Each row below holds a small network's activations on one input, seen along a few directions.
In each table, some parts of the input vary, and every possible input appears once, in random order.
Descriptions start from the smaller parts, as in this example, which fits no table here: one of 3 separate values, together with either a single point or one of 11 places along a line or (one of 4 places along a line, together with one of 5 places around a ring).
Shared parts are said once, and a part with two or three values counts as separate values.

A family of inputs:
r1: [ -4  21   0  -4 -26  -4  -2  -6  10   0  -1   9 -16]
r2: [ 12   7  17  -1 -37  -7   2 -12 -15  -5 -10 -19  -9]
r3: [ 15 -37  -7  11  65 -16  11  18  -8  10   8 -28  24]
r4: [ -7   4   1   2 -37  11  -9  -8  -9  -2 -15  -1   1]
r5: [-16  14   7  -9 -19   4  -8 -12  -2 -20 -11   5  -1]
r6: [  9  -9   2 -11  71  10   2  27  18  24  36  -2   4]
r7: [  0   5  -5   9 -35   9  -4  -3  -4   6 -10   6   1]
r8: [  1 -16   9 -17  75  21  -4  25   7  14  23  -6  15]
r9: [ -7  15 -10   3 -32   0   0  -3   5   3  -2  13 -14]
r10: [-12   1 -14   2 -18   2  -1 -13   7 -15 -11  31   1]
r11: [ -9  21   8 -12 -26  -1  -3 -11   8 -10  -5   0 -10]
r12: [ 22 -24  -2  10  63 -29  18  23   5  15  23 -29   8]
r13: [ -4  14   9  -4 -25   7  -8  -5  -7  -6 -14  -8  -1]
r14: [-13   8  -4  -4 -24  10  -9 -11  -3  -5 -16  10   0]
r15: [ 10   4  12   1 -28  -1  -3 -10 -24  -7 -17 -18   0]
r16: [-11   7 -14   4 -17  -5   2 -10   9 -13  -5  27 -11]
r17: [-18   4   0  -1 -27   9 -10 -15  -5 -14 -15  14   0]
r18: [-11  13   4  -9  -8  -5  -2 -18  11 -24 -11  16  -8]
r19: [-18   0  -7  -3 -17   5  -7 -19   1 -21 -20  26   0]
r20: [ -8  18   2  -1 -22  -5  -3  -9   8  -8   1  11 -13]
r21: [-11  17  11  -8 -18  -1  -4 -15   5 -16  -5   4  -7]
r22: [ 14   0  -1  15 -44  -6   4  -5 -18   8  -7  -7 -12]
r23: [  0 -22  -2 -11  71  23  -4  23   5  17  25  -3  21]
r24: [  1  19   4   0 -35  -4  -1  -1   5   2   3  -5 -13]
r25: [  5 -12  12 -17  72  14   0  23  15  16  30  -9   9]
r26: [ -9   7  -8   1 -35   9  -4  -7   2   2 -12  21  -4]
r27: [ 18 -37 -12  15  58 -18  17  23  -3  16  16 -21  23]
r28: [  5 -24  -5  -5  65  23   0  27   9  27  27   8  17]
r29: [ 20 -25   6   4  67 -26  17  17   2   7  17 -36  14]
r30: [ 16 -29   2   5  69 -20  12  19  -6   5   9 -33  20]
r31: [ -9  11  -7   8 -25   0  -2  -7   2  -3  -2  16 -11]
r32: [  0  18  13  -4 -28   1  -3  -7   1  -5  -6 -11  -7]
r33: [ 20 -34 -10  18  57 -24  19  25   0  20  20 -23   9]
r34: [-13   5  -7   3 -29   6  -4  -9   0  -7  -6  20   1]
r35: [ -8  14  -5  -2 -11  -9   0 -13  15 -16  -4  23 -14]
r36: [  8 -15  -7  -2  68  16   3  29  11  29  33   3   6]
r37: [ 12  -4  -3  11 -42   0   2  -7 -20   4 -10  -5   2]
r38: [-16   8   2  -9 -12   1  -6 -17   4 -26 -19  20  -4]
r39: [-11  17   5 -10 -20   6  -8 -10  -1 -10 -16   4  -4]
r40: [  9  -4   3   7 -33   2  -4 -11 -26  -2 -18 -12   4]
r41: [  2  11  -5  11 -34   3  -1   1  -2   9  -3   1 -11]
r42: [ 15   9   7   4 -38 -13   4  -5 -11   1  -1 -14 -12]
The inputs of r34 and r20 match in every part but one. If r28 is changed in the same way as r34 into r20, which row does it become?
> r6
The inputs of r31 and r5 match in every part but one. If r33 is changed in the same way as r31 into r5, which row does it become?
> r30
What do these inputs look like to the network?
> one of 6 places around a ring, together with either one of 2 separate values or one of 5 places along a line
List by row number the other rows that have the place on the ring of 6 in common with r25.
> r2, r11, r18, r21, r29, r32
Which other rows does r12 become when the choice among 2 separate values takes its other values? List them by row number.
> r6
Which other rows does r31 become when the place on the line of 5 takes its other values? List them by row number.
> r9, r16, r22, r41

A family of inputs:
r43: [-7 -9 -9  1 13 17 -5 12  5 16  1  2 14]
r44: [ -9   3   1 -13  12  26 -12   6  -2   7   4  10  -2]
r45: [-17  22   0   2 -74 -12  -6 -36  -7 -34 -37  12 -13]
r46: [-13   9  12 -17  20   3  -3  -9  15 -23   3  11   4]
r47: [  9 -10   2   6  18 -19   9  -1  -9 -11  -6 -18  11]
r48: [ 19 -12   2   4   7   5   2   9 -18  17  -4 -16   8]
r49: [ -6  10  -7  -8  14  10  -3   7  11   4  13  20 -15]
r50: [  7 -24  -5  10  12  10   0   8 -15  13   7  -3  14]
r51: [ -9  25   5  -2 -91  14 -13 -22 -15 -10 -27  11 -12]
r52: [ 23  -2  11  11   5 -18  12  13  -3  13  16 -28 -10]
r53: [  1  -5 -11  11  14   1   6  13  14  10  10  15  -1]
r54: [-10  11   9 -20   9  27 -12   2  11   7  10   6   7]
r55: [-10 -11  -5   4  24  -7   4   0   9 -13  -7   7  11]
r56: [ -8  28  -5   9 -86  -4  -3 -24  -2  -9 -21  22 -26]
r57: [-23   8  -3 -15  24  -1  -6  -3  11 -17   0   4   3]
r58: [ 12  -7  17   4  15 -26   9   0  -7  -9  -1 -35   2]
r59: [  2 -24 -10   4  25 -15   6  -7  -6 -11  -7   3  10]
r60: [ 12 -19 -15  11  16  -8   8   5  -1  13  10  11  -2]
r61: [ 15  -5  14   1   4  -3   1  12 -11  20   6 -40   4]
r62: [ 19  -5  -3  13   8 -12  11  12  -4  13  11 -11  -1]
r63: [ -7  18   1 -15  12  10  -3   3  25   3  19  16  -6]
The inputs of r55 and r43 match in every part but one. If r46 is changed in the same way as r55 into r43, which row does it become?
> r54
What do these inputs look like to the network?
> one of 3 separate values, together with either a single point or one of 6 places along a line
List by row number the other rows that have the choice among 3 separate values in common with r53.
> r49, r52, r56, r60, r62, r63
Which other rows does r56 become when the choice among 3 separate values takes its other values? List them by row number.
> r45, r51

A family of inputs:
r64: [-14  31  -3   3 -97   6  -9 -28  -2 -15 -25  27 -24]
r65: [  0   7  12 -15  15  17  -6   3   5  -1   8   3   2]
r66: [-6 -5 -5 -1 12 10 -4  8 -8  6  4 -7 11]
r67: [ -5   3   7 -11  23  -1  -1  -8  14 -10   1   7   0]
r68: [-3 -4  0 -9 17 20 -7  3 -5  3  1  8  8]
r69: [ 10   3   8  -5   7   2   1   6  -1  10   1 -19   4]
r70: [ -4   6   7  -7   9   6  -3   9   1   2  11 -12   4]
r71: [ 10  -1   2   6   3  -8   5   8  -3  11  12  -7 -13]
r72: [  9  -7 -15   7   8  -1   5  11  -1  13   4   2   3]
r73: [ -4  -9 -11  10   9   5   1  10   7  12  11   6   5]
r74: [-11  -8 -11   2  20  -8   2   0   0  -9  -1   0  10]
r75: [-3  5 -3  0  8  0  0  7 14 12 15 -2 -3]
r76: [ -4   7   0  -6  15  10  -3   7  13   7  11  14 -10]
r77: [  3 -11 -10   3  18 -13   6   1  -4  -6  -8  -4   9]
r78: [  5  -5   6   3  13 -19   6  -2  -4  -9  -1 -13  -7]
r79: [ -9   3   2  -4  17 -13   3   1   9 -12   7  -5   3]
r80: [  8 -19   1  12  13 -15   8  -3  -8  -6  -4  -7   5]
r81: [-1 -7 -6  2 15 14 -1  5  9 10  8 21  2]
r82: [ 11 -18  -3  10   0  -5   3   6  -3  14   8  -2  -2]
r83: [ 12 -13   2   3   6   4   1   4 -19   6   1 -13   6]
r84: [-21  29   1   0 -88  -7  -8 -37  -5 -32 -37  21 -18]
r85: [ -7 -11  -2  -1  24   3   0  -4   6 -10  -3  14   8]
r86: [11  4 -2  1  5 -6  6 11  8 10 11 -3 -3]
r87: [-15  32   7  -2 -95  12 -15 -29 -12 -20 -32  14 -16]
r88: [  9 -10   0   5   9   5   2  10  -8  10  -3 -11  12]
r89: [  5   0   3  -2  15 -18   6  -2   6  -4  -3 -12   2]
r90: [ 14  -2  15  -2   3   0   1   1  -8   8   5 -21  -1]
What do these inputs look like to the network?
> one of 3 separate values, together with either a single point or (one of 2 separate values, together with one of 4 places along a line)
The inputs of r66 and r74 match in every part but the choice among 3 separate values. If r88 is changed in the same way as r66 into r74, which row does it become?
> r77
Which other rows does r85 become when the choice among 2 separate values takes its other values? List them by row number.
> r67
Which other rows does r89 become when the place on the line of 4 takes its other values? List them by row number.
> r67, r78, r79

A family of inputs:
r91: [  7 -21   3  13   1 -29  11 -10  -4 -12  -8 -20  15]
r92: [ -4  -5  13  -7  15  29 -10  15   2  23  11   4   9]
r93: [-24  31   5 -15 -76  25 -18 -24  -5 -25 -28  17 -11]
r94: [ 16 -23 -19  26 -11   0   6   8 -22  16  13  -1  -1]
r95: [ -9 -16 -11  -2   7  23  -8   2  -2  17   7  24  11]
r96: [ 10 -10  10  -1  16 -20   4   2  -9  -4 -13 -40   2]
r97: [ 18 -26 -12  19  -2 -14  10  -4  -8  -1 -15   5   6]
r98: [ -3  -5 -19   7   6  -1   4   7  13  20  21  25  -9]
r99: [-22  -4  -4  -2  19   0  -2  -5  -7 -25  -5   3  19]
r100: [ -8 -14 -12  -2  16  13  -3  -5   0  -7 -16  29  13]
r101: [ -2   6  14 -13  32 -19   3  -2  18  -6   6  -7 -12]
r102: [-14   2  10 -20  34   8 -13   0   1 -13 -13 -18  10]
r103: [  3   5   5   3  14   7   3  19  19  24  26   3 -11]
r104: [  0  26   6  10 -90  -4  -3 -29 -19 -11 -30  -3 -17]
r105: [  0  -4 -20   8  14 -10   9   0  17  -6  -1  28  -6]
r106: [ 15  -7   5  13   0   2   3  25 -11  32   5 -27   5]
r107: [-14   7 -11   8  18 -22  10  -1  10 -24   9   3  -1]
r108: [  7   4  16 -25  27  21  -9   3   2   6   9  -8  12]
r109: [-19  44   0  -5 -76  -3 -11 -19   7 -19 -17  22 -29]
r110: [ 29  -3  10   0   9  -3   8  11 -18   9  14 -31   1]
r111: [ 13  16  10 -16  27  -3   5   8  17  10  23  -6  -7]
The inputs of r95 and r98 match in every part but one. If r102 is changed in the same way as r95 into r98, which row does it become?
> r101
What do these inputs look like to the network?
> one of 3 separate values, together with either a single point or one of 6 places around a ring
List by row number the other rows that have the choice among 3 separate values in common with r104.
> r91, r94, r96, r97, r106, r110
